These are the activations of a small neural network, seen along a few directions. Each row is one input.
In each table, some parts of the input vary, and every possible input appears once, in random order.
A made-up example of a description, with smaller parts first: one of 8 places around a ring, together with either a single point or one of 9 places around a ring or (one of 3 separate values, together with one of 4 places along a line).
Shared parts are said once, and a part with two or three values counts as separate values.

Rows:
r1: [ -9   9   0 -16  -1 -14  10  -2   2 -25  -1   6  13]
r2: [ -6  -6   0  -3   4 -12  14 -17  12  -8  11   0   7]
r3: [-14  41  -4  54 -19  26  22 -12 -48  21   2  -5  11]
r4: [ 31  17  29  11 -45   8   9   5  10   3  -5  17  23]
r5: [ -1 -16 -10 -10  11  -4 -12   0   1  10   0  -4 -10]
r6: [  8  -4   1   8   7  -2  13 -12  14   1  11 -14   1]
r7: [  0 -10  -8 -10  15   0  -5   5   1   1  -4   2 -12]
r8: [  5 -20  -5  -4   6   2 -17   0   1  10   0 -18 -19]
r9: [ -5   6  12  21 -20  33 -31  24  -6  21 -18  36 -10]
r10: [-11   9   4  -9   4 -17  12   1   5 -21   4   4  13]
r11: [ -7   0  -7 -24   7  -2 -17  11  -9  -7 -12   0  -3]
r12: [ 11 -16 -10  -3   9   9  -8   2   4  17  -1 -16 -15]
r13: [  4  -9   5   6   4 -11   4  -9  12  -5  13 -15  -3]
r14: [ -4  -2  -8 -17  11  -3 -10  13  -5  -4 -11   3  -1]
r15: [ -2   1   0  -4   7 -13  16  -9   9 -14  13   5   5]
Question: What do these inputs look like to the network?
Answer: either one of 3 separate values or (one of 2 separate values, together with one of 6 places along a line)

Rows:
r16: [ 13  -9   8 -12 -13   1 -22  12   8   2  -7  10   2]
r17: [  5  -5  14 -18  -6 -22  18 -10  26 -19   6   6  13]
r18: [ 14  -3  11 -13  -7  -7  -4  15  14  -8  -4   7  -2]
r19: [  1 -20  -9   5  11  17 -19   3   0  26  -4  -7 -25]
r20: [ 15  -1  10 -19  -6  -8   8  -2  18 -16  -3   5  10]
r21: [  9 -16 -10   8   6   4 -18   0  -5  15   4 -17 -14]
r22: [  9 -10  -6   6  12  -3   0   1   1   4   9 -21 -16]
r23: [-13  -3 -10 -14   6  -2 -17   6 -15   1 -12  -3  -4]
r24: [  6  32  21  34 -41  24   9   3  -6   7 -10  24  23]
r25: [  6 -11  -9  -1  14  -7  13 -14   5   1  14 -22   4]
r26: [-18  -9 -11 -12  13  10 -21  10 -11   7 -15  11 -16]
r27: [  4 -10  -9   4  14 -20  20 -25  15 -11  23 -20  -1]
r28: [-21   2  -6 -17  16 -25  19 -16   7 -24  10  -5   9]
r29: [-17  37   7  38 -21  23  13   1 -33   5  -3  18  19]
r30: [-14   5  -9 -21  15 -12  11  -7  -3 -17  -1  -7   9]
r31: [  8 -13   7 -10  -6  12 -26  16  12   9 -10  23  -9]
r32: [-14  -1  -6 -13  16 -11  -2  11  -8 -10  -1  -3  -1]
r33: [  9  34   7  55 -21  24  17  -7 -27  26   5   2   2]
Question: Changing only one part turns r22 into r32. The same change can be made to r19. Which row results?
Answer: r26
Question: What do these inputs look like to the network?
Answer: one of 3 separate values, together with either a single point or one of 5 places along a line
Question: Change only the choice among 3 separate values in r20. List by row number the other rows that result.
Answer: r25, r30

Rows:
r34: [ 16   8  12  40 -16  33  -9   3 -10  42   4   6 -11]
r35: [-22 -15 -23 -28  30 -13   2 -15   1 -12   7 -18   0]
r36: [-13 -15 -24 -31  39 -25   4   0   3 -14   9 -28 -10]
r37: [ 12  -5   9  -2 -11  21 -14  17   6   7 -15  20  -6]
r38: [ -3  16  -1  12 -15  21 -23  14 -23  13 -11   6  -7]
r39: [-13 -24 -23 -14  29  -6 -26  -4   8   0   3  -7 -15]
r40: [ 19  13  10   7 -23  21 -16  19  -6  16 -14  18  -3]
r41: [-13  -2  -3   0  -5  20 -21  13  -9   3 -18   6 -11]
r42: [-12  -7  -4 -16   2  -2 -27   9  -5   2 -13  13 -13]
r43: [ 20  16  20  20 -33   4   8  11  -3   3  -2  13  22]
r44: [ -8  15  -2  44  -9  34 -12   2 -24  34  -1  -4 -19]
r45: [ 20 -31   4 -26  15 -31  12  -8  29  -8  15 -30  -5]
r46: [ -3 -33 -24 -22  34 -19 -21   8   5   1   2 -24 -26]
r47: [  2 -14 -12 -27  24 -33  26 -22  19 -27  20 -38  -5]
r48: [-12  32   1   8 -14   9  -1   3 -30   0 -12   2  12]
r49: [-15  29  -3  48  -4  23  18  -3 -34  22   3   2   0]
r50: [ 11 -29  -9 -21  18  -5 -18  -5  24   4  -1  -1 -12]
r51: [ -4 -12  -9 -16  23 -26  16 -30  13 -29  19  -8   4]
r52: [ 13  21  16  59 -30  20  20  -6  -4  26  12  -2  11]
r53: [  0  31   8  59 -19  14  38 -15 -28  16  12  -3  20]
r54: [ 19 -37  -9 -25  23 -17 -11   9  24   5  -1 -21 -23]
r55: [ -7   9   8 -18  -4 -18  16 -11   5 -22   0  11  17]
r56: [  9   8  16   2 -23   8   7  -1  16  -9  -5   8  14]
r57: [  9  -9   8 -18  -4   1 -18  16  16   5 -11  24  -8]
r58: [ -6  15   7   1 -13   1  22  -9  -5 -19  -6   7  20]
r59: [ 10  -9  21 -11 -12 -16   5   7  21 -10   4  22  11]
r60: [-21   8  -2  -1   3   9   5  13 -16 -11 -10  11   6]
r61: [-24   3  -3 -18  11 -11  -1  11  -7 -13  -4  15   4]
r62: [ 12 -17  -2 -19   9 -19   1 -23  34 -14  16  -8   5]
r63: [  3  34  12  18 -25   1  20  -1 -21 -10  -1   7  28]
Question: What do these inputs look like to the network?
Answer: one of 5 places around a ring, together with one of 6 places along a line
Question: Changing only the place on the line of 6 turns r35 into r49. The same change can be made to r39. Which row results?
Answer: r44
Question: Change only the place on the line of 6 in r63. List by row number the other rows that result.
Answer: r47, r51, r53, r55, r58

Rows:
r64: [ -6 -30 -11 -37  28 -24  -5  -8  24 -20   6  -7  -8]
r65: [  0  17   2  28 -18  22  -3   6 -24  19  -7   1   2]
r66: [  2 -22  -5 -32  17 -21  -8   5  16 -15   3 -10  -7]
r67: [-13 -28 -17 -35  34 -25  -2 -12  15 -18   8 -15  -8]
r68: [ -4  27   5  17  -6 -12  40 -17  -7 -17  13 -11  24]
r69: [ -2  29  17  29 -30  27  -2  10 -15  11 -14  35  10]
r70: [-12  32   4  35 -19  28   0   9 -33  14 -12  18   5]
r71: [  3   0  -7  11   1  13  -7  -1 -11  19  -2  -8  -8]
r72: [  9  14  14  23 -28  22  -6   7  -7  15  -9  17   7]
r73: [  6   9   6  30 -18  22  -6   1 -10  19  -2   7  -1]
r74: [ 12   1   9   4 -15  14 -10   7   2   9  -9  10   1]
r75: [ -2 -17 -12  -8  20  -3 -10   2   2   9   2 -12 -16]
r76: [  9   7   2   1 -12  11 -11  11  -7  10 -10   2  -1]
r77: [ -4 -26 -12 -19  25 -19  -1  -9  12  -4  11 -18 -13]
r78: [  8 -18   3 -20   5  -5 -15  10  16   1  -4   4  -9]
r79: [ -5  19   2  20  -3  -9  39 -23  -1 -10  17 -11  19]
r80: [  7 -27   0 -31  14 -21  -7   1  25 -14   4  -3  -6]
r81: [ -3 -21 -12 -25  23 -19  -3   1   7  -8   7 -18 -10]
r82: [ 9 -3  1 12 -6 15 -8  1 -1 14 -3  0 -7]
r83: [  4 -13  -2 -20   9  -6 -16  14   6  -1  -5  -4 -11]
r84: [  0 -13  -9 -14  15  -4 -11   9  -2   6   0 -12 -13]
r85: [  3  16   7  18  -8  -7  35 -19   8 -12  16  -3  18]
r86: [ -2 -28  -6 -49  22 -30  -9  -2  28 -26   1  -1  -1]
r87: [  5  23  16  12 -17  -9  36 -13  11 -18  10   7  29]
r88: [ -1  12  -1  30 -13  22  -4   0 -18  25  -3  -1  -2]
r89: [  4   5  -4   8  -6  14  -6   6 -15  14  -6  -6  -4]
r90: [  2  30  12  10 -15 -14  37 -13   2 -21   9  -1  29]
r91: [  5  20  10  22 -27  19  -6   9 -15  14 -11  10   6]
r92: [ -5  22   9  36 -19  29  -2   3 -17  13  -7  24   1]
r93: [ -7  35  13  29 -29  25  -2  12 -25   9 -16  28   9]
r94: [  4 -28  -7 -22  20 -19  -5  -5  21  -8   9 -11 -13]
r95: [ -8 -23  -9 -49  26 -31  -8  -1  19 -29   1  -8  -2]
r96: [  6 -20  -4 -10  12  -2 -12   4  12   5   1  -5 -15]
r97: [-13  25   2  38 -13  27   1   0 -27  18  -6  16   0]
r98: [-12 -23 -16 -42  32 -29  -4  -5  10 -22   6 -16  -4]
Question: What do these inputs look like to the network?
Answer: one of 5 places around a ring, together with either a single point or one of 6 places along a line
Question: Changing only the place on the ring of 5 turns r65 into r91. The same change can be made to r70. Which row results?
Answer: r93
Question: Which other rows agree with r79 in the place on the ring of 5? List them by row number.
Answer: r67, r71, r75, r77, r88, r97

Rows:
r99: [ 17  13  19  20 -19   1  31 -16  15  -7  13   3  31]
r100: [ -7  35  -4  38  -6  21  23 -16 -36  14  -5 -12  14]
r101: [-11   3  -5 -22  13 -41  25 -23   9 -30  18 -12  21]
r102: [ -5  13  11  -1  -3 -13  36  -9  22 -27  14   3  19]
r103: [  8   6  17 -16 -17 -12  14   3  17 -26   1   8  13]
r104: [ 17 -11   3 -35   1  11 -27  21  15  -5 -20   7  -8]
r105: [ 31  -7  23  -3 -25   6 -25  22  12  10 -14  16   4]
r106: [  5  -8  13 -26 -15 -12 -23  25  17 -11 -14  10  -1]
r107: [ -4   3 -11   1  18  -7  28 -18   7 -13   6 -26  -2]
r108: [ 14   8  19  13 -36  -4   7  -4  16  -6   5  19  17]
r109: [ -4 -15 -17   0  33  -9   8   2  -3   8  16 -33 -27]
r110: [-13  -7 -14 -16  36 -29  26 -26  10 -23  14 -13  -2]
r111: [  3  13   3  -3   2 -18  34 -15   8 -18  15 -15   9]
r112: [-12   3   2 -17  15 -31  37 -14  26 -41  18  13  21]
r113: [ -1  23  18  16 -36  21 -26  31 -21  12 -28  34   8]
r114: [-18 -27 -24 -19  44 -31  -1  -6  -3  -3  18 -30 -15]
r115: [ -4  42  13  35 -26  21  37  -6 -19  -7  -3  16  36]
r116: [  3 -25 -18  -9  25   5 -11  -2  -8   6   6 -29 -27]
r117: [-14   4  -5  22  -9  41 -27  21 -24  36 -26  19 -16]
r118: [-14  47   7  41 -22  12  29 -15 -26   1   4   6  17]
r119: [ -7 -36 -22 -26  41 -11 -18 -10  -6  -7   7 -26 -20]
r120: [-14 -38  -8 -42  28 -12 -28   5  13   1  -3   8 -26]
r121: [ 30 -12   7 -11 -16  19 -33  17  10  20 -14  18  -2]
r122: [ -7  -2   9 -29   1 -31  13  -5  25 -40   6  22   9]
r123: [ -4 -21  -2 -52  14 -14 -35  12  19 -16 -11  18  -7]
r124: [-21  19 -13  42   3  16  -6   4 -45  35   5 -20  -7]
r125: [ 17  15  10  22 -14  -5  28 -22   6   1  15 -10  16]
r126: [  5 -21   5 -48   3 -28 -23  21  16 -23 -12  14   6]
r127: [  7 -22 -18  20   7  13 -18  -6  -8  27  10 -19 -23]
r128: [ 11 -26  -3   4  -2  21 -26  10  11  34  -9   7 -24]
r129: [ -3 -28 -10 -21  12  10 -21  14  14  11 -12  -3 -27]
r130: [  6   5  -3  24  -3  -5  17 -26  -1  13  15 -20   6]
r131: [  8 -12  -7  24  16  -1  -1  -5  -8  31  20 -26 -23]
r132: [-17  10 -17  40   2  38 -19   3 -41  28  -8  -8 -18]
r133: [ -5  39  20  30 -40  20  12   4 -15  -9 -14  32  20]
r134: [  6  19   5   5 -24  39 -34  27 -25  20 -32  31   5]
Question: What do these inputs look like to the network?
Answer: one of 4 places along a line, together with one of 9 places around a ring
Question: Changing only the place on the line of 4 turns r107 into r130. The same change can be made to r103. Which row results?
Answer: r108
Question: Change only the place on the line of 4 in r126. List by row number the other rows that result.
Answer: r105, r106, r113
Question: Change only the place on the ring of 9 in r120. List by row number the other rows that result.
Answer: r101, r110, r112, r114, r119, r122, r123, r126
